Each row below holds a small network's activations on one input, seen along a few directions.
Each table varies a few parts of the input and shows all the possible inputs, shuffled.
Descriptions start from the smaller parts, as in this example, which fits no table here: one of 3 separate values, together with either a single point or one of 11 places around a ring or (one of 6 places along a line, together with one of 8 places around a ring).
Shared parts are said once, and a part with two or three values counts as separate values.
In the rows, 128 means zero.

Other details of the inputs shift rows strongly along three fixed directions, in all tables alike. That doesn't count.

Rows:
x1: [134 126 131 132 118 124 125 142 134 137 133 126]
x2: [137 118 121 130 126 126 126 134 123 127 126 120]
x3: [114 127 126 131 138 122 132 129 119 122 130 127]
x4: [ 93 132 138 115 133 127  90  98 133 114 110 150]
x5: [132 137 133 129 131 133 135 126 126 122 134 125]
x6: [ 94 124 129 111 132 124  88  93 137 120 122 167]
x7: [129 132 123 137 124 126 123 138 135 134 136 129]
x8: [133 132 139 125 132 133 137 130 130 122 135 129]
x9: [121 125 129 125 137 128 134 128 128 115 131 124]
x10: [120 130 127 133 140 124 134 131 124 124 131 135]
x11: [125 126 126 122 124 123 130 135 129 133 138 132]
x12: [124 114 120 129 128 129 123 133 128 121 132 125]
x13: [122 129 128 129 136 131 125 128 116 130 134 121]
x14: [104 117 109 143 118 183 188 115 149 190  90 112]
x15: [130 138 133 124 125 127 136 138 128 126 129 126]
x16: [121 129 140 106 123 118 103  97 137 124 110 157]
x17: [129 133 127 123 123 124 133 127 133 129 140 125]
x18: [ 68 111 110 119 113 174 153  78 165 175  76 151]
x19: [199 160 147 131 105 113 109 121 121 141  55 106]
x20: [111 130 134 111 121 122  96  99 129 123 110 158]
x21: [124 129 130 132 134 126 135 134 118 124 128 134]
x22: [124 139 124 131 138 122 133 137 127 129 129 132]
x23: [126 131 135 136 128 134 128 135 123 123 130 128]
x24: [128 115 127 135 129 124 123 132 133 127 133 122]
x25: [132 119 120 125 127 125 129 132 122 122 127 122]
x26: [122 120 128 136 122 130 123 133 127 126 138 134]
x27: [124 137 124 127 138 133 126 133 125 135 137 130]
x28: [132 144 129 127 131 133 134 131 130 126 134 124]
x29: [127 133 135 126 129 136 134 127 122 119 136 129]
x30: [219 158 145 134  94 109 110 117 123 149  55  97]
x31: [117 133 128 129 131 128 133 128 121 116 132 123]
x32: [122 113 119 129 134 132 121 131 130 120 136 132]
x33: [134 134 121 134 125 125 126 135 130 138 135 128]
x34: [117 143 130 109 121 120  98  96 140 122 112 153]
x35: [128 122 125 124 138 134 126 132 118 125 128 122]
x36: [125 114 122 131 127 128 121 135 129 120 131 125]
x37: [129 135 119 129 126 124 130 133 129 133 136 130]
x38: [132 123 130 127 127 124 133 132 129 130 135 134]
x39: [138 130 129 121 119 121 136 132 128 134 134 125]
x40: [133 136 133 140 130 131 129 135 127 127 128 123]
x41: [132 119 124 128 131 121 130 128 127 127 131 121]
x42: [133 128 135 127 136 132 131 134 124 134 134 131]
x43: [122 128 126 130 125 125 124 134 134 135 140 128]
x44: [109 105 104 151 105 181 188 112 146 182  90 119]
x45: [135 125 125 130 136 123 135 138 119 122 116 120]
x46: [131 129 123 132 126 124 131 129 125 129 135 130]
x47: [130 129 130 135 121 123 124 138 134 138 135 124]
x48: [125 123 128 131 134 133 126 137 125 116 125 120]
x49: [130 133 132 127 132 121 136 141 126 133 126 129]
x50: [129 121 124 125 143 137 125 131 119 125 131 127]
x51: [118 141 124 126 133 130 133 133 130 121 135 133]
x52: [125 141 128 135 132 131 127 138 132 128 132 127]
x53: [121 122 125 138 127 128 123 131 132 127 140 134]
x54: [125 135 136 119 129 133 134 132 130 125 138 127]
x55: [123 140 131 125 129 127 135 134 129 126 133 126]
x56: [135 118 125 132 130 122 126 129 128 131 132 120]
x57: [168 142 142 121 110 110 105 102 133 135  82 118]
x58: [132 128 127 128 120 129 135 125 124 121 137 130]
x59: [125 125 128 120 135 136 132 128 124 112 131 121]
x60: [135 128 129 124 137 137 132 128 125 116 129 122]
x61: [131 133 136 128 130 128 139 135 129 122 129 132]
x62: [123 122 128 129 143 121 133 131 125 123 126 125]
x63: [132 127 134 125 136 131 134 125 128 120 131 117]
x64: [130 123 124 129 143 126 133 135 121 120 122 128]
x65: [134 124 130 128 140 129 127 130 122 132 129 117]
x66: [140 118 124 137 127 129 123 137 129 127 126 122]
x67: [128 127 123 132 124 122 129 128 120 129 132 120]
x68: [127 135 133 128 130 131 133 125 121 121 132 116]
x69: [130 134 121 125 126 124 133 128 130 130 139 130]
x70: [133 125 127 136 120 128 125 134 125 130 134 129]
x71: [128 127 126 124 131 130 134 134 122 112 123 122]
x72: [134 134 130 133 135 132 128 131 119 134 132 125]
x73: [139 124 132 135 123 125 129 137 133 134 132 129]
x74: [131 127 124 128 126 124 134 123 126 126 138 130]
x75: [130 117 120 121 133 129 132 124 125 118 135 129]
x76: [125 137 135 114 116 117  99  93 130 121 103 138]
x77: [131 118 125 124 131 122 133 122 128 124 135 122]
x78: [129 125 123 135 124 123 125 129 121 132 133 120]
x79: [133 130 125 130 124 127 134 123 129 122 138 128]
x80: [131 130 131 130 132 134 128 132 115 132 133 128]
x81: [130 118 119 126 133 128 128 130 124 122 131 129]
x82: [128 126 128 129 121 125 125 138 133 135 137 129]
x83: [123 130 131 121 134 132 128 136 124 136 137 130]
x84: [131 118 121 121 127 125 133 127 123 119 131 123]
x85: [129 120 129 130 128 126 129 132 131 132 139 136]
x86: [130 126 125 138 122 124 124 131 124 131 131 118]
x87: [138 118 120 131 131 129 125 132 125 128 129 125]
x88: [120 131 135 128 130 131 128 140 132 127 134 129]
x89: [128 127 134 130 138 122 137 136 126 127 128 136]
x90: [123 123 126 125 125 126 126 135 131 135 141 133]
x91: [121 127 125 127 128 124 125 132 131 136 142 130]
x92: [130 124 128 133 138 136 126 136 126 118 126 124]
x93: [132 132 127 123 123 121 134 129 129 134 138 124]
x94: [121 121 125 138 123 125 122 131 126 127 135 122]
x95: [116 130 140 106 123 121 102  95 141 118 113 159]
x96: [129 126 124 127 124 121 133 123 120 126 134 120]
x97: [127 128 138 133 133 131 130 137 132 125 132 132]
x98: [137 122 122 124 124 127 133 127 125 117 128 119]
x99: [132 127 125 138 125 126 125 132 129 131 135 128]
x100: [132 125 127 126 121 126 135 125 121 126 137 131]
x101: [131 138 131 130 133 119 135 139 126 136 125 124]
x102: [127 124 133 134 137 129 127 133 130 122 128 118]
x103: [130 141 135 124 129 131 135 131 130 129 135 121]
x104: [101 139 136 111 131 126 100  97 135 112 110 159]
x105: [128 133 121 135 125 126 124 136 134 134 137 130]
x106: [115 134 133 129 134 131 126 136 133 128 138 128]
x107: [130 135 132 131 125 131 137 133 120 120 128 128]
x108: [125 128 127 119 122 126 134 128 133 125 142 131]
x109: [130 119 133 135 125 126 127 137 135 130 136 134]
x110: [130 117 125 134 130 124 124 130 132 128 133 121]
Description of these inputs: one of 10 places along a line, together with either one of 5 separate values or one of 6 places along a line.
Changing only the place on the line of 10 turns x31 into x107. The same change can be made to x94. Which row results?
Answer: x26
Changing only the place on the line of 10 turns x82 into x86. The same change can be made to x39. Which row results?
Answer: x96
Change only the place on the line of 10 in x41. List by row number the other rows that result.
Answer: x11, x18, x20, x25, x37, x38, x46, x67, x81
List by row number the other rows that have the place on the line of 10 in common with x95.
Answer: x8, x16, x38, x42, x61, x73, x85, x89, x97, x109
Change only the place on the line of 10 in x27. List by row number the other rows that result.
Answer: x13, x14, x35, x42, x50, x65, x72, x80, x83
Change only the choice among 5 separate values in x9. List by row number the other rows that result.
Answer: x62, x63, x65, x102
Change only the choice among 5 separate values in x72. List by row number the other rows that result.
Answer: x5, x10, x40, x104
